These are the activations of a small neural network, seen along a few directions. Each row is one input.
Each table varies a few parts of the input and shows all the possible inputs, shuffled.
Descriptions start from the smaller parts, as in this example, which fits no table here: values(2) and (point or line(9) or (line(4) and ring(8))).
Shared parts are said once, and a part with two or three values counts as separate values.
In the rows, 128 means zero.

Other details of the inputs vary at random and push rows far along two fixed directions, the same in every table; ignore that.

Table:
r1: [128 126 164  76 163 137 121 147  55 170 228 128 150 131 114 134]
r2: [115 159 135 204  69 122 106 138 162  66  73  91  98 133  90 147]
r3: [138 115 111 101 133 144 133 121 126 146 143 123 149 127 159 129]
r4: [127 118 142  89 163 130 112 164  62 162 210 135 130 143 117 140]
r5: [166 136 111  57 189 118 125  80 173 167  81 154 181 176 193  93]
r6: [110 132 107 186  77 128 132 133 150  72 102 110 103  92  98 153]
r7: [163  93 114  82 180 124 149 166  48 169 231 146 171 114 137 134]
r8: [108 154 127 169  94 124 128  83 196 119  30 114  99 135 122 126]
r9: [134 109  86 223  59 108 135 148 176  80  83 112  92 114 111 168]
r10: [146 113 142 112 165 140 142 155  58 145 208 140 188  90 143 121]
r11: [127 158 117 166  95 127 130 104 205  69  44 122 117 134 133 108]
r12: [112 127 117 203  86 126 134 141 125  73 113 118 118  93 102 140]
r13: [137 132 128 136 109 133 131 124 158 109 112 126 143 105 148 135]
r14: [165 159 141  66 175 137 130  89 180 136  90 144 184 152 193  79]
r15: [136 124 137 108 150 115 110 136 110 147 132 139 138 170 116 129]
r16: [117  99 104 145 126 125 141 160  75 117 187 131 107 104 113 156]
r17: [122 115 146  95 164 129 106 151  69 166 190 142 136 148 126 135]
r18: [161 142 119  44 182 135 124  85 178 166  95 158 161 171 207  95]
r19: [117 131 138 180  87 124 133 141 138  99 105 111  91  91  95 138]
r20: [113 113 106 210  87 103 137 149 137 105  83 117  83 119  83 153]
r21: [109 121 127 178  82 122 107 165 125 107 136 120  80 137  97 164]
r22: [129 149 118 150 117 128 136 122 145  86 102 119 131 117 123 118]
r23: [133 105 137  78 189 128 144 162  35 181 221 139 129 111 124 124]
r24: [146 170 139  25 183 138 117  40 237 174   9 145 139 205 195  50]
r25: [126 130 106 224  69 132 140 153 148  63 103  94 119  87 108 163]
r26: [130 165 134 171 101 123 126 106 200  91  32 113 102 131 121 101]
r27: [145 181 158  35 176 134  93  75 181 151  73 134 164 184 164  83]
r28: [147 160 122  66 156 136 132  69 192 152  80 131 167 156 190 105]
r29: [153 200 163  35 191 133  85  48 217 151  22 146 180 213 187  50]
r30: [126 101 133 127 135 136 148 147  63 156 215 133 161  87 136 153]
r31: [106 140 142 203  55 123 103 148 161  73  94 100  86 117  85 161]
r32: [132 120 178  61 173 133 121 149  53 180 245 140 154 133 125 120]
r33: [133 125 150 138 146 129 148 170  46 132 196 118 133  82  94 123]
r34: [133  97 129 151 131 108 149 176  75 137 175 133 102 110  88 140]
r35: [119  92 111 158  99 139 136 146  99 131 161 120 136 101 134 155]
r36: [116 105  93 199  80 125 132 146 131 104 114 120 108 106 130 174]
r37: [155 137 114  47 196 116 125  76 165 158  83 166 166 184 173  81]
r38: [123 164 136 129 127 127 116  78 202 121  22 126 122 138 138 101]
r39: [102 119 113 199  61 123 144 135 142  83 127 114  89  97 100 160]
r40: [106 108  95 190  88 122 128 134 130  94 110 130  90 114 114 159]
r41: [122 132 129 111 137 131 128 114 127 122 128 141 149 111 134 116]
r42: [122 111  89 192  81 125 136 150 134  97 118 111 100 107 127 176]
r43: [134 141 124  38 180 140 120  59 175 162  79 156 165 180 190  76]
r44: [119 115 131 145 108 128 139 150 105 100 166 130 123  86 109 138]
r45: [123 101 163  64 175 142 109 151  40 187 233 141 159 141 127 118]
r46: [118 132 120 131 119 136 131 113 157 136  82 112 102 136 121 120]
r47: [138 120 159  75 182 135 140 153  42 169 218 134 151  87 112 112]
r48: [143 111 127 102 170 111 145 153  73 160 172 135 127 126 108 121]
r49: [126 105 142  78 189 125 137 151  43 189 203 152 139 118 135 115]
r50: [126  93 121 113 148 128 143 163  62 137 217 151 120 108 126 139]
r51: [131  88 108 158 118 110 149 170  82 110 186 137 111 109  97 149]
r52: [119  99 145  94 161 138 139 148  47 181 199 139 137 110 120 116]
r53: [116 106 142 125 123 143 115 166  65 144 205 114 119 129  96 149]
r54: [114 114 112 213  54 129 145 142 152  89 123 104 102  90 115 177]
r55: [128 130 141  59 179 134 141  96 104 167 168 156 168 131 157 107]
r56: [125 144 112 169  89 134 121 100 203  93  44 119 137 116 146 140]
r57: [131 106 130 144 128 114 121 183  63 131 196 122 116 133  78 160]
r58: [127  94 115 152  94 139 141 154 108 126 169 120 125 102 135 151]
r59: [141 135 124 110 135 137 133 124 136 125 132 124 160 106 149 131]
r60: [127 152 153 162 100 127 108 140 144  93 108 112 117 139 106 126]
r61: [138 139 124  46 163 140 125  77 177 151  94 152 147 171 180  79]
r62: [124 121 172  97 155 132 106 149  60 150 201 133 156 117 112 131]
r63: [150 105 154  75 177 117 120 176  44 172 236 150 147 148 110 124]
r64: [112 142 130 213  85 124 131 134 148  85  67 105 100 102  93 132]
r65: [109 148 146 143 105 126 104 105 156 128 100 116 121 152 119 135]
r66: [117 144 137 147 106 125 138 108 169 127  87 120  97 126 120 123]
r67: [120 114  80 205  74 107 140 143 153  71  88 113  85 124  90 161]
r68: [102 136 100 198  65 127 140 116 171  78  88 106  89 110 102 159]
r69: [110 125  93 162  84 137 129 110 180  93  73 113  98 135 122 137]
r70: [145 178 149  18 171 141  88  47 237 167  25 144 151 233 194  61]
r71: [140 156 130  65 171 124 122  84 188 161  55 148 119 176 172  83]
r72: [106 137 123 194  79 125 143 127 145 107  97  98  81 102  89 154]
Description of these inputs: values(3) and line(4) and line(6).
Q: The inputs of r37 and r15 match in every part but the line(4) part. If r43 is changed in the same way as r37 into r15, which row does it become?
A: r45
Q: The inputs of r4 and r23 match in every part but the line(4) part. If r32 is changed in the same way as r4 into r23, which row does it become?
A: r66
Q: Change only the line(4) part in r21. List by row number the other rows that result.
A: r18, r50, r71
Q: Change only the line(6) part in r47. List by row number the other rows that result.
A: r23, r33, r46, r48, r72
Q: Change only the values(3) part in r32. List by row number the other rows that result.
A: r1, r65
Q: Change only the line(4) part in r10. List by row number the other rows that result.
A: r12, r29, r64

Table:
r73: [123 106 146 106 144 133 128 161  56 153 218 133 132 116 112 138]
r74: [142 157 142  56 175 128 117  84 171 161  77 144 142 176 162  82]
r75: [130 137 133 117 139 122 122 124 134 131 115 130 121 145 121 118]
r76: [114 144 138 174  91 128 118 130 149  97  97 108 108 120 102 136]
r77: [118 127 127 172  93 124 117 142 137 108 115 112 104 131 104 151]
r78: [128 127 113 146 115 127 139 119 153 117  97 127 118 120 134 129]
r79: [124 114 147  98 155 131 129 148  64 163 197 136 137 119 117 127]
r80: [140 108 129 104 152 132 138 148  80 149 193 137 155 112 139 133]
r81: [129 124 110 150 116 123 139 130 138 111 113 126 121 118 125 135]
r82: [149 160 140  60 171 136 127  81 168 146  91 143 173 147 177  84]
r83: [134 117 117 135 129 126 134 137 119 121 140 133 137 120 133 133]
r84: [117 121 106 172  85 130 132 126 157  99 103 117 109 117 125 150]
r85: [125 135 129 145 116 122 115 127 148 115 100 124 115 146 117 130]
r86: [120 113 116 156 110 130 139 135 119 121 137 124 121 105 123 145]
Q: The inputs of r86 and r79 match in every part but one. If r83 is changed in the same way as r86 into r79, which row does it become?
A: r85
Q: What is each input in this table made of?
A: values(2) and (point or ring(6))

Table:
r87: [154 134 114  39 188 135 124 101 142 158 128 153 174 169 177 101]
r88: [148 108 124 151 125 118 136 172  84 120 192 126 145 104 120 159]
r89: [140 145 116 185  89 123 130 128 190  79  58 112 123 121 129 131]
r90: [143 125 134  82 151 132 126 123 110 138 176 138 161 128 155 125]
r91: [114 121 164 110 141 124  93 174  62 155 200 119 106 167  76 139]
r92: [132 158 200  57 181 133  88 140  85 165 169 133 144 172 107  86]
r93: [123 144 126 139  98 137 107  98 182 122  79 114 135 139 156 145]
r94: [ 98 118 102 192  64 126 133 113 183 101  71 122  82 127 122 155]
r95: [108  99 129 189  78 134 134 174  72 106 214 116 121  79 101 185]
r96: [132 116 129  70 155 148 120 116 112 176 164 133 159 144 165 128]
r97: [ 94 143 167 195  85 116 102 162 101 105 127  97  70 127  33 145]
r98: [ 99 122 127 223  48 141 133 152 135  73 131 104 103  79 101 164]
r99: [143 162 115 148 117 115 137  88 218 102  15 120 126 141 139 106]
r100: [131 102 129 179 117 129 140 185  51 102 203 121 143  74 102 145]
r101: [134 140 127  52 166 138 116  64 188 180  64 148 145 174 190  93]
r102: [128 132  84 182  90 120 121 113 194  87  45 117 114 156 136 144]
r103: [145 166 111  66 174 126 133  64 210 138  24 147 136 165 178  80]
r104: [119 131 145 109 141 139 146 114 109 144 157 133 146 103 130 117]
r105: [120 114 117 200 102 117 149 155  92  95 141 115 120  80  87 146]
r106: [153 126 158  36 192 145 135 126  77 162 209 150 188 117 165  86]
r107: [142  84 113 145 130 123 146 188  54 135 223 128 138 105 111 162]
r108: [118 127 116 174 104 122 144 138 126  92 114 119 119  89  98 140]
r109: [127  85 114 125 144 121 146 168  59 140 202 149 127  99 113 144]
r110: [114 112  97 174  79 121 134 120 167  98  86 123  86 124 121 144]
r111: [108 136 157 128 127 113  90 138 128 146 111 126  78 182  82 121]
r112: [132 130 122  72 152 146 126  99 146 158 138 142 156 160 170 118]
r113: [120 113 116 140 120 128 153 138 104 123 153 125 102  94 118 133]
r114: [124 165 134 128 104 146 109  76 219 115  28 113 139 144 167 109]
r115: [117 135  95 219  54 118 118 134 187  54  63 107 101 117 110 174]
r116: [159 168 118  82 164 122 108  67 212 126  36 144 171 187 190  94]
r117: [125 111 136 126 133 131 152 145  69 129 197 126 137  79 106 128]
r118: [123 150 178  67 184 123 104 136  82 180 159 135 105 168  96  94]
r119: [132 112  95 186  90 109 140 137 167 104  76 126  93 130 118 148]
r120: [151 114 126  97 173 119 159 146  84 159 169 143 137 110 134 114]
r121: [140 172 189  28 194 123  73 106 133 174 128 140 149 213 135  90]
r122: [109  99 131 144 124 136 159 161  53 144 214 129 111  75 109 148]
r123: [154 105 127  49 207 121 140 126  75 183 178 169 169 146 163  94]
r124: [132 170 142  66 158 141 122  49 205 159  36 130 158 155 177  82]
r125: [119 141 108 207  67 129 125 132 184  56  60 110 110 105 112 145]
r126: [140 103 121  72 158 137 135 138  82 155 208 141 155 131 148 127]
r127: [106 115 121 163 101 135 144 136 111 136 133 112  98  90 116 149]
r128: [124 122 101 182 111 115 147 135 131 104  94 122  99 107 114 136]
Q: What is each input in this table made of?
A: ring(6) and (point or line(6))
Q: The inputs of r101 and r93 match in every part but the ring(6) part. If r94 is changed in the same way as r101 into r93, which row does it become?
A: r95
Q: The inputs of r104 and r98 match in every part but the ring(6) part. If r99 is changed in the same way as r104 into r98, which row does it become?
A: r89
Q: A walk changes only the ring(6) part. It starts at r90 and steps to r106. List the rest of the walk in order.
A: r117, r113, r110, r126
Q: List by row number the other rows that have the ring(6) part in common with r118.
A: r103, r113, r120, r122, r127, r128
Q: List by row number the other rows that have the ring(6) part in common with r87.
A: r91, r96, r102, r107, r112, r126
